Each row below holds a small network's activations on one input, seen along a few directions.
In each table, some parts of the input vary, and every possible input appears once, in random order.
A made-up example of a description, with smaller parts first: one of 8 places around a ring, together with either a single point or one of 9 places along a line or (one of 3 separate values, together with one of 4 places along a line).
Shared parts are said once, and a part with two or three values counts as separate values.

Other details of the inputs shift rows strongly along two fixed directions, in all tables alike. That doesn't count.

A family of inputs:
r1: 13	-5	4	-17	1	-2	-8	4	-6	0	-5	-1	-10	-3	10	9	3
r2: 8	-11	21	-40	7	-8	-11	36	-11	11	4	12	-5	0	32	0	-8
r3: 52	23	-30	15	-18	1	13	-59	28	38	-90	-4	-34	9	-14	36	59
r4: 3	5	4	-18	1	-8	5	11	3	6	3	11	7	-4	5	12	-10
r5: -5	1	3	8	4	2	-4	7	2	-9	4	-5	-4	-4	-4	-3	-3
r6: 49	29	-16	22	-23	7	16	-49	29	40	-89	1	-24	2	-20	50	43
r7: -12	-6	7	12	3	6	-7	13	-2	-8	13	-4	-2	0	-4	-15	-3
r8: 10	-10	15	-52	10	-9	-5	25	-15	-5	17	11	0	-8	28	13	-16
r9: -14	1	-4	-1	0	-5	7	-2	-1	-7	19	2	17	1	-7	-1	-15
r10: 49	25	-18	16	-24	6	15	-57	22	38	-85	-2	-22	6	-18	50	44
r11: -14	-7	3	7	-1	3	-6	1	-8	-3	13	-2	8	5	3	-18	-4
r12: -23	13	-16	43	-4	5	14	-17	13	-7	11	-5	21	-2	-30	-8	-9
r13: 5	-3	9	-10	-1	-2	-5	15	-2	13	-8	4	-4	3	13	-1	2
r14: 10	-6	18	-47	11	-9	-4	33	-9	-3	14	14	-2	-12	27	13	-18
r15: -21	1	-7	50	-3	14	0	-10	7	-10	7	-15	3	3	-25	-21	4
r16: 14	-17	21	-45	5	-5	-16	27	-16	4	9	8	-13	0	30	3	0
r17: -4	-2	1	3	4	3	-5	-2	-6	-11	6	-6	-2	-2	-3	-4	-1
r18: 11	-8	10	-15	-3	2	-10	5	-7	5	-5	1	-12	3	10	1	10
r19: -8	-3	3	10	0	2	-3	11	-1	4	4	-2	4	3	3	-11	-3
r20: 13	-14	25	-41	9	-5	-15	36	-10	5	4	11	-15	-2	28	3	-3
r21: -17	7	-12	48	-2	10	2	-14	10	-15	4	-15	3	-2	-26	-12	-1
r22: -21	13	-13	46	-1	11	12	-20	11	-16	5	-9	12	-5	-29	-8	-6
r23: -11	-1	4	10	7	3	-4	9	0	-14	12	-5	-1	-5	-4	-8	-8
r24: 72	2	3	-67	-10	-20	1	-8	7	56	-79	22	-37	11	43	41	47
r25: 5	3	3	-17	0	-8	4	11	2	7	3	11	8	-5	6	12	-11
r26: 13	-12	18	-49	10	-8	-13	27	-16	-3	10	7	-11	-5	28	9	-7
r27: -10	1	-4	-2	-1	-5	7	-4	0	-3	14	2	15	1	-6	2	-12
r28: 6	-10	13	-53	7	-16	-2	25	-12	2	21	16	8	-3	25	12	-20
r29: -9	-6	2	4	-4	2	-5	0	-7	2	6	-2	5	6	4	-13	0
r30: -4	2	-2	-2	1	2	5	-6	-3	-9	6	-1	5	-3	-4	5	-6
r31: -20	9	-15	41	-3	11	11	-29	4	-17	7	-12	14	-1	-29	-7	-3
r32: -7	-7	1	5	-4	2	-5	0	-7	2	7	-2	6	5	5	-12	0
r33: 13	-12	17	-49	10	-8	-13	27	-16	-2	10	6	-11	-5	28	9	-7
r34: -20	1	-22	39	1	5	7	-23	7	-13	9	-12	1	6	-19	-30	15
r35: -11	3	-13	-5	10	-5	11	-5	3	-17	18	-1	8	-2	-1	-11	-5
r36: -7	-3	3	10	-1	2	-3	10	-1	3	5	-2	5	3	3	-11	-3
r37: -18	-2	-10	46	-7	13	-2	-20	1	-12	9	-15	5	5	-23	-21	7
r38: -10	-7	6	13	2	5	-7	12	-2	-8	14	-5	-2	0	-2	-14	-4
r39: -11	-1	3	10	6	2	-4	10	0	-13	13	-6	-1	-5	-4	-8	-8
r40: -19	12	-28	30	0	-3	21	-27	16	-10	11	-7	20	6	-27	-18	-3
r41: -23	0	-12	44	-8	10	1	-20	1	-4	7	-13	13	7	-19	-23	3
r42: -14	6	-1	4	3	-3	7	5	3	-5	16	6	15	-4	-7	-2	-17
r43: -5	-8	5	5	0	6	-9	0	-7	-5	7	-3	-4	3	-1	-11	4
r44: 4	0	2	-23	0	-9	4	2	-3	4	4	10	7	1	6	13	-10
r45: -12	5	1	6	5	2	5	6	1	-13	14	0	7	-8	-6	-2	-13
Each input here is: one of 5 places along a line, together with either a single point or (one of 2 separate values, together with one of 4 places along a line).
Q: Changing only the place on the line of 5 turns r42 into r20. The same change can be made to r40. Which row results?
A: r34
Q: Changing only the place on the line of 5 turns r5 into r4. The same change can be made to r26. Which row results?
A: r9
Q: Which other rows does r19 become when the place on the line of 4 takes its other values? List them by row number.
A: r2, r13, r36
Q: Which other rows does r13 become when the choice among 2 separate values takes its other values? List them by row number.
A: r29
Q: Which other rows does r31 become when the choice among 2 separate values takes its other values? List them by row number.
A: r22

A family of inputs:
r46: -9	-11	2	-44	9	-18	2	18	-13	-4	34	13	18	2	22	-8	-20
r47: -2	-17	14	-25	11	-3	-14	30	-14	-7	19	2	-9	-1	26	-18	-2
r48: 39	13	5	-34	-2	-5	5	-8	6	15	-41	10	-18	-9	9	48	9
r49: -6	14	-6	47	-14	13	7	-22	12	5	-16	-6	8	0	-31	10	1
r50: 37	2	-7	-24	-8	-8	3	-18	7	29	-44	7	-21	10	14	17	33
r51: -8	11	-26	33	-9	2	15	-39	11	-2	-6	-8	13	6	-27	-3	9
r52: -44	18	-29	72	1	12	22	-32	16	-32	26	-17	30	-6	-49	-22	-16
r53: 38	2	12	-14	-18	-1	-8	-2	4	43	-53	9	-18	10	14	28	23
r54: 43	-4	9	-24	-10	1	-12	-5	-2	30	-50	3	-32	6	22	22	34
r55: -39	11	-34	62	1	7	18	-35	13	-29	27	-18	25	0	-43	-29	-6
r56: -10	-24	19	-50	22	-7	-17	38	-26	-27	48	2	-5	-6	30	-18	-18
r57: -45	-3	-23	55	6	10	6	-19	2	-35	41	-20	19	4	-30	-48	-5
r58: -7	-17	31	-32	18	-1	-21	54	-17	-18	33	3	-11	-12	25	-9	-22
r59: 48	7	-4	-42	-8	-11	5	-18	6	28	-49	11	-20	2	15	42	25
r60: 44	14	-10	-25	-5	-8	8	-24	13	20	-51	5	-25	-1	3	39	27
r61: -44	6	-31	47	1	-1	19	-26	9	-21	36	-10	36	6	-31	-36	-13
r62: 1	7	-18	49	-13	11	3	-33	13	13	-31	-13	-7	11	-20	-13	30
r63: -11	-4	16	-20	5	-6	-1	32	-5	2	24	13	14	-4	11	0	-25
r64: 10	16	-4	26	-12	6	8	-15	16	16	-30	1	-1	-1	-19	20	7
r65: 33	0	-1	-14	-13	-4	-3	-10	6	40	-50	7	-19	14	17	11	34
r66: 33	0	-6	-23	-14	-8	2	-22	3	35	-43	8	-13	16	14	15	31
r67: -6	15	-7	45	-8	12	8	-16	15	-1	-13	-7	4	-4	-30	8	1
r68: 0	-15	5	-32	6	-8	-7	12	-14	-3	19	5	-1	4	22	-12	-1
r69: -9	19	-21	32	-5	2	21	-27	17	-2	-8	-3	16	-2	-26	5	-2
r70: 11	14	-3	25	-18	6	8	-20	13	25	-34	3	4	5	-18	23	7
r71: -15	-23	35	-33	19	1	-26	58	-25	-26	48	1	-6	-13	27	-13	-31
r72: -50	10	-22	59	2	9	18	-21	6	-33	41	-14	38	-4	-40	-26	-26
r73: -7	-20	15	-32	5	-6	-15	29	-20	3	24	6	3	6	31	-22	-7
r74: 40	1	14	-28	-12	-6	-7	10	5	44	-49	13	-20	9	22	27	21
r75: 32	11	0	-35	-9	-12	12	-10	6	31	-38	17	-1	2	13	39	6
r76: -5	-14	23	-13	5	4	-17	33	-13	-7	20	0	-4	-5	15	-6	-14
r77: -16	-26	21	-35	14	-5	-19	42	-25	-13	44	4	2	0	33	-29	-17
r78: 2	-16	27	-31	6	-2	-18	40	-16	2	18	7	-4	-2	26	-2	-15
r79: -13	-18	27	-27	15	-2	-18	52	-17	-15	39	4	-1	-8	24	-16	-25
r80: 12	17	-1	30	-7	11	4	-15	16	4	-32	-4	-12	-8	-23	25	9
r81: -39	10	-30	67	1	13	13	-38	8	-37	27	-24	19	-3	-48	-25	-6
r82: -17	-24	17	-49	27	-9	-14	44	-23	-32	57	3	-2	-8	30	-26	-23
r83: 52	2	7	-23	-7	1	-10	-7	5	30	-64	2	-43	3	19	30	41
r84: -40	-2	-22	58	0	13	4	-28	0	-30	31	-22	16	6	-32	-40	1
r85: -18	-12	19	-51	22	-12	-3	44	-20	-27	57	12	18	-15	25	-4	-44
r86: -18	-28	27	-38	23	-1	-25	51	-30	-30	53	-1	-6	-9	33	-28	-22
r87: -7	-7	-2	-36	12	-15	4	16	-7	-10	30	10	11	-3	16	-7	-16
r88: 15	12	-6	41	-18	11	1	-23	17	24	-46	-7	-12	8	-19	10	26
r89: 16	16	2	29	-10	13	1	-19	13	6	-36	-6	-13	-7	-24	30	10
r90: -38	23	-30	78	1	15	21	-39	19	-33	14	-21	21	-8	-55	-14	-9
r91: 32	13	-3	-36	-7	-14	15	-6	11	31	-37	19	-1	2	14	36	6
r92: -11	-15	2	-32	9	-13	-2	18	-12	-3	30	9	10	8	23	-25	-8
r93: -4	14	-5	46	-12	15	5	-21	12	0	-16	-8	4	-3	-32	12	1
Q: Changing only one part turns r91 into r75. The same change can be made to r63. Which row results?
A: r70
Q: Changing only one part turns r67 into r93. The same change can be made to r50. Which row results?
A: r68
Q: Describe the family of inputs behind these rows.
A: one of 2 separate values, together with one of 4 places along a line, together with one of 6 places around a ring
Q: Which other rows does r71 become when the place on the ring of 6 takes its other values? List them by row number.
A: r48, r56, r81, r86, r89
Q: A walk changes only the place on the line of 4. It starts at r91 and steps to r69. List the rest of the walk in order.
A: r52, r90
